Each row below holds a small network's activations on one input, seen along a few directions.
Each table varies a few parts of the input and shows all the possible inputs, shuffled.
Descriptions start from the smaller parts, as in this example, which fits no table here: values(3) and (point or line(11) or (line(6) and ring(8))).
Shared parts are said once, and a part with two or three values counts as separate values.

Other details of the inputs vary at random and push rows far along two fixed directions, the same in every table; ignore that.

Rows:
row 1: [ 24 -28  -9 -13  -8  -2   1   5   3   4  28  24 -11]
row 2: [  4  -4  -9 -22   2 -22  18 -16  31  12  26  12   0]
row 3: [  0 -12   4  15  -6  14 -15  21 -38 -11 -12  -3 -17]
row 4: [ -6  -1  -3 -21  10 -32   8 -16  20  16  28  15  -5]
row 5: [ -4  19   8   4  13 -12  11  -9  -3  15   1  -8   1]
row 6: [ -1   9  -1   9  -3  17  11   4   5  -2 -14  -7  14]
row 7: [  7  16   2   4   5  -1  21  -9   8  12  -3 -12   7]
row 8: [-12  19   7  -1  18 -14  -2   0   0  -4  -7 -10   7]
row 9: [-16  12   5   9  11   0  -3   5  -9  -7 -12 -11  -5]
row 10: [ -9  10   4  -5  13  -7   0   1  10  -7 -17 -12  17]
row 11: [ 12 -26  -8  -8 -21   0 -23  -1  -4  -4  21  19 -15]
row 12: [-14  12   7  -9   5  -5   0  -6  12  -8 -22  -9  11]
row 13: [  6 -39 -12 -24 -15 -16 -12  10  -2  -8   9  21  -5]
row 14: [ -4   8  -4   1   1  14  11   0  11   1 -11 -13  10]
row 15: [ 17 -26  -9  -5 -14   2   5   3   0   3  24  27 -10]
row 16: [ -3  16  -2   7   1 -10  -2 -12   6   5  -3 -17  11]
row 17: [  2  14  -1  -3   7   4  11   0  17   2  -9 -13  18]
row 18: [ 18  -7   9  25 -12  46   0  11 -28  -3 -10  -4 -20]
row 19: [ -2  16   1  -8   0   9  10  -8  16   2 -14 -10  13]
row 20: [ -6  15   0  18   0   3  -5  -8   0  -1  -4 -10  11]
row 21: [ -5  -3 -13 -19  -2 -30  -4 -19  29   7  25   7   5]
row 22: [ -4  -5   6  28  -4  27 -15  22 -40 -15 -18   0 -14]
row 23: [  0  14   1  12   5   2  -9  -5   1   0  -2 -16  10]
row 24: [ -6  23  13   1  11  -5   6 -13   2  11  -1  -4  -4]
row 25: [ 13 -14  -4  13 -15  32  -1  19 -20  -4 -14  -7  -4]
row 26: [  7 -23  -1  -2  -8  -7  -5   4 -12   6  26  29 -17]
row 27: [ -2 -15   2  16  -8  24 -11  19 -24 -17 -20   2  -2]
row 28: [-2 21 10  6 18 -9  7 -5  2 11  4 -7  2]
row 29: [-16  20   9  -6  10 -12  -2  -6   2  -5 -11  -6   2]
row 30: [  0 -39 -12 -22 -12 -10 -13  10   4 -11  11  22 -10]
Description of these inputs: values(5) and (point or ring(5)).
Q: The inputs of row 12 and row 30 match in every part but the values(5) part. If row 19 is changed in the same way as row 12 into row 30, which row does it become?
A: row 14
Q: Change only the values(5) part in row 9. List by row number the other rows that result.
A: row 3, row 8, row 22, row 29
Q: Start at row 22 and move only the ring(5) part, one step at a time. The first step leads to row 27. Which rows follow, in order?
A: row 6, row 15, row 26
Q: Change only the ring(5) part in row 5. List by row number the other rows that result.
A: row 3, row 7, row 13, row 25
Q: Which other rows agree with row 17 in the values(5) part? List them by row number.
A: row 1, row 8, row 10, row 23, row 28

Rows:
row 31: [-14   1 -15 -33   7 -35  -2  -8  30   1  22   8   3]
row 32: [  9 -31  -5 -11  -5   2 -10  28 -17 -13  11  28 -10]
row 33: [ 16 -23   2  20  -7   5 -15  17 -37   6  16   6 -22]
row 34: [  5  31   0  23   1  23  12  -9  -1   7 -29 -35  25]
row 35: [ -9  15   9   2  -5  -4 -10 -13   9 -10 -10  -7   6]
row 36: [ -6 -13  -8 -32  10 -41  11  -4  28   3  10   5   8]
row 37: [  0 -32  -9  -9 -29   9 -17  11 -14  -9  11  19 -23]
row 38: [-27  32   7  22  13  20   0  -5   0  -2 -27 -27   7]
row 39: [ -5   7  10  -7  14 -10   6  11   0   1 -14  -7  13]
row 40: [-11  12  -2 -10  -1  -4  -4  -8   1   4 -13 -14   0]
row 41: [ 13   2   6 -18  10  -9  16  -9  20  18  19   0  -6]
row 42: [  6  36  18  15  13  27  22 -13  -6  14 -23 -28  -2]
row 43: [-16  -6  -7 -16   9 -24  12 -10  26  -2   3  13   9]
row 44: [  5   4 -13 -11 -16 -17  13 -16  35   8  12   6  22]
row 45: [ -5  -9 -10 -36   2 -39  13 -14  24   3   3  11   8]
row 46: [ 17 -18  -2  14 -14   4 -13   7 -37   6  10  13 -22]
row 47: [ -7  34  14  14   8  11 -12 -14  -6  -6 -35 -33  10]
row 48: [ 13 -27   2   4 -11  12 -33  17 -21 -13   2   0 -16]
row 49: [-17  26  12  21   7  14  19  -2  -4  -9 -39 -24  10]
row 50: [  8  10   0 -20  16 -13  18 -13  27  12  25   8  -4]
row 51: [ -8 -15 -17 -41  11 -50  12  -8  38  -3  26  23   7]
row 52: [  8 -16   1  21 -20   8  -8   7 -33   0  16  17 -21]
row 53: [ 20 -17   5   7 -20  31   6   7 -14   3  10  17 -30]
row 54: [  0 -27   3   8  -8  23 -10  24 -25 -11  -5  23  -8]
row 55: [ 1  9 -9 13 -1 10  6 -7 18  5 -1 -5 22]
row 56: [  2  32  -3  28  13  24  12   1   3  -2 -17 -34  25]
row 57: [  9  -4 -13 -18   0 -22  10 -10  30  12  19  -7  25]
row 58: [ -4   2   0 -34   4 -31   9  -6  14   5  -1  14  16]
row 59: [-11  35  11  21  19  13 -11  -3  -2 -14 -23 -30  10]
row 60: [ 16 -21   3  10  -7  36   0   8 -13   6  13  20 -28]
row 61: [  5 -22   6   1 -19  15  -5  23 -25 -13  -7  21  -8]
row 62: [ 12 -16  -4  20  -3   5 -14  15 -33  -1  21  14 -21]
row 63: [-16  30   9  15  15  11  -1   4  -5   2 -29 -40   5]
row 64: [ -9   6  -1   6   8 -24   2 -16   6  12  22  14   3]
row 65: [  2 -26   0  12 -13  23 -32   9 -18 -17   3  13 -15]
Q: What is each input in this table made of?
A: ring(5) and (values(3) or line(4))
Q: The inputs of row 43 and row 49 match in every part but the ring(5) part. If row 55 is changed in the same way as row 43 into row 49, which row does it become?
A: row 44
Q: Change only the ring(5) part in row 64. List by row number the other rows that result.
A: row 33, row 46, row 52, row 62
Q: Change only the values(3) part in row 57. List by row number the other rows that result.
A: row 33, row 41
Q: Start at row 58 and move only the line(4) part, one step at a time. The first step leads to row 45. Which rows follow, in order?
A: row 40, row 47
Q: Change only the values(3) part in row 62. List by row number the other rows that result.
A: row 50, row 56
